These are the activations of a small network on made-up records, seen along a few directions, one row for each record.
Records have a field called V. Each example row is followed by its value.
Records without V are marked missing.
Other fields move the rows too, some of them a lot.
In the rows, zero is written as 500.
Random noise pushes rows far along 3 fixed directions. That doesn't count. These rows show it; they differ only by the noise:
[267 514 512 695 769 628 567 324 481 306 756 419 605 262 609 226 684 528
  67 202 461 570 481 283 591 309 586]
[451 391 650 182 220 268 415 462 485 516 323 324 371 443 649 572 512 547
 703 666 478 395 567 542 487 316 584]
[543 281 539 117 136 157 269 543 503 624 241 395 378 598 467 843 449 631
 673 642 296 398 525 567 442 309 383]
[322 476 519 533 575 501 478 435 480 425 614 386 539 367 560 389 626 576
 295 397 454 539 521 410 520 318 543]
[351 465 509 380 365 380 370 615 473 590 479 328 477 501 477 561 577 660
 579 672 479 537 589 595 407 337 496]

[607 469 533 467 464 483 523 448 506 487 403 589 476 521 518 568 421 438
 549 459 469 436 442 486 552 580 488] -> missing
[561 458 490 345 359 397 458 551 503 590 411 484 447 557 501 598 435 493
 645 639 477 463 532 555 469 498 476] -> v6
[289 776 271 881 712 737 469 924 435 719 760 443 664 646 196 380 605 709
 563 786 717 776 629 794 298 635 437] -> missing
[511 423 570 369 405 417 516 420 515 499 423 462 431 443 596 519 485 472
 543 494 443 412 517 461 535 426 529] -> v6
[671 217 443 306 389 276 319 319 521 451 346 618 463 559 411 847 389 511
 249 198 136 383 341 292 599 356 285] -> v4
[613 498 347 608 600 542 492 534 518 525 553 629 561 621 336 568 447 492
 361 394 428 532 448 483 501 593 347] -> v8
[158 742 516 718 660 725 562 682 444 534 760 277 555 361 525 170 691 613
 555 737 788 687 671 631 369 439 705] -> v4
[271 709 332 812 733 731 537 736 477 582 814 400 642 489 362 252 648 638
 398 640 676 718 618 618 371 542 516] -> v7
[457 681 538 595 569 632 625 559 454 520 559 462 491 486 547 303 509 438
 662 687 731 541 576 613 477 582 634] -> v5
[526 544 524 542 551 559 582 456 497 492 510 530 482 493 529 439 487 437
 515 486 535 484 503 497 527 526 524] -> v5
[510 391 523 356 398 369 385 433 485 488 420 465 442 510 489 645 485 533
 463 457 381 464 465 440 509 346 456] -> v1
[690 283 431 416 471 377 390 370 572 456 398 667 461 614 365 808 421 470
 282 156 178 431 360 328 541 438 267] -> v8
[376 591 531 579 524 579 508 594 488 516 558 405 467 477 475 417 575 543
 600 592 621 565 578 584 417 467 580] -> v7
[534 623 483 501 450 528 526 656 459 635 458 493 487 607 451 493 442 498
 762 783 664 525 570 691 435 621 522] -> v5
[449 479 481 476 500 469 436 490 496 478 544 443 494 498 478 512 547 543
 428 480 473 541 497 463 469 390 486] -> v2
[399 706 413 729 679 704 598 651 468 516 706 466 585 477 459 252 550 497
 515 630 728 628 584 599 445 618 592] -> v3
[405 519 545 677 728 645 591 321 502 331 649 521 527 349 571 339 590 431
 223 198 472 528 448 311 582 403 567] -> v1
[479 551 619 352 313 430 477 573 473 557 372 380 365 532 549 516 488 501
 848 763 649 471 581 653 421 467 612] -> v2
[612 233 474 288 355 286 334 363 538 476 354 554 429 533 426 809 426 536
 318 260 166 387 404 337 551 334 323] -> v3
[634 448 612 494 607 547 709 154 547 250 510 604 459 321 748 301 456 248
 318 172 481 345 404 243 708 523 620] -> v7
[593 491 510 491 470 493 469 497 512 477 436 571 519 562 471 585 458 475
 535 498 517 496 449 498 500 594 479] -> missing
[754 352 627 209 296 319 547 298 544 448 253 593 357 509 672 634 340 306
 657 439 407 288 431 410 615 518 516] -> v1
[636 473 715 339 438 473 711 193 518 330 374 522 373 342 814 326 424 256
 588 421 577 288 473 370 674 521 691] -> v2
[565 476 535 291 289 380 486 562 509 572 375 432 399 534 549 544 431 479
 757 721 555 426 575 603 458 519 543] -> v3
[672 444 473 487 531 497 547 412 532 474 448 659 484 547 493 585 394 367
 453 342 406 437 424 413 570 580 433] -> v6
[179 672 202 955 880 767 385 785 455 572 942 435 747 528 176 377 710 756
 105 452 527 854 553 535 336 433 377] -> v4
[640 459 448 446 427 448 489 535 521 584 399 580 465 625 401 636 405 490
 577 531 443 441 490 556 490 586 386] -> v8

Which value of V does each new row have?
[636 341 395 446 439 398 406 505 554 573 409 610 479 630 328 769 430 543
 395 348 246 448 447 462 494 485 271] -> v7
[625 432 533 452 480 470 560 358 525 433 425 575 442 483 543 518 430 403
 463 362 434 387 449 415 589 519 487] -> v7
[406 449 457 289 195 311 269 821 506 787 361 317 405 687 299 784 530 755
 826 889 459 553 656 779 252 388 375] -> v8
[624 437 522 425 460 464 554 394 519 460 420 570 449 481 548 522 408 403
 498 415 453 386 470 437 580 546 497] -> v3
[644 453 531 319 335 379 474 486 489 565 330 530 408 598 494 643 388 452
 678 617 473 411 499 558 507 511 462] -> v5
[509 586 445 621 625 597 564 511 471 513 580 549 559 519 469 416 488 470
 443 509 563 539 496 511 522 565 494] -> v5
[502 587 352 724 700 638 544 555 502 495 669 574 607 549 376 405 522 507
 325 417 529 594 480 490 492 588 429] -> v8
[574 512 482 485 475 507 529 531 499 558 455 544 476 541 473 536 427 464
 587 558 517 461 515 546 505 569 481] -> v4
[438 678 515 567 520 607 602 619 451 538 557 420 500 466 545 287 498 475
 705 761 770 530 611 652 465 614 655] -> v3
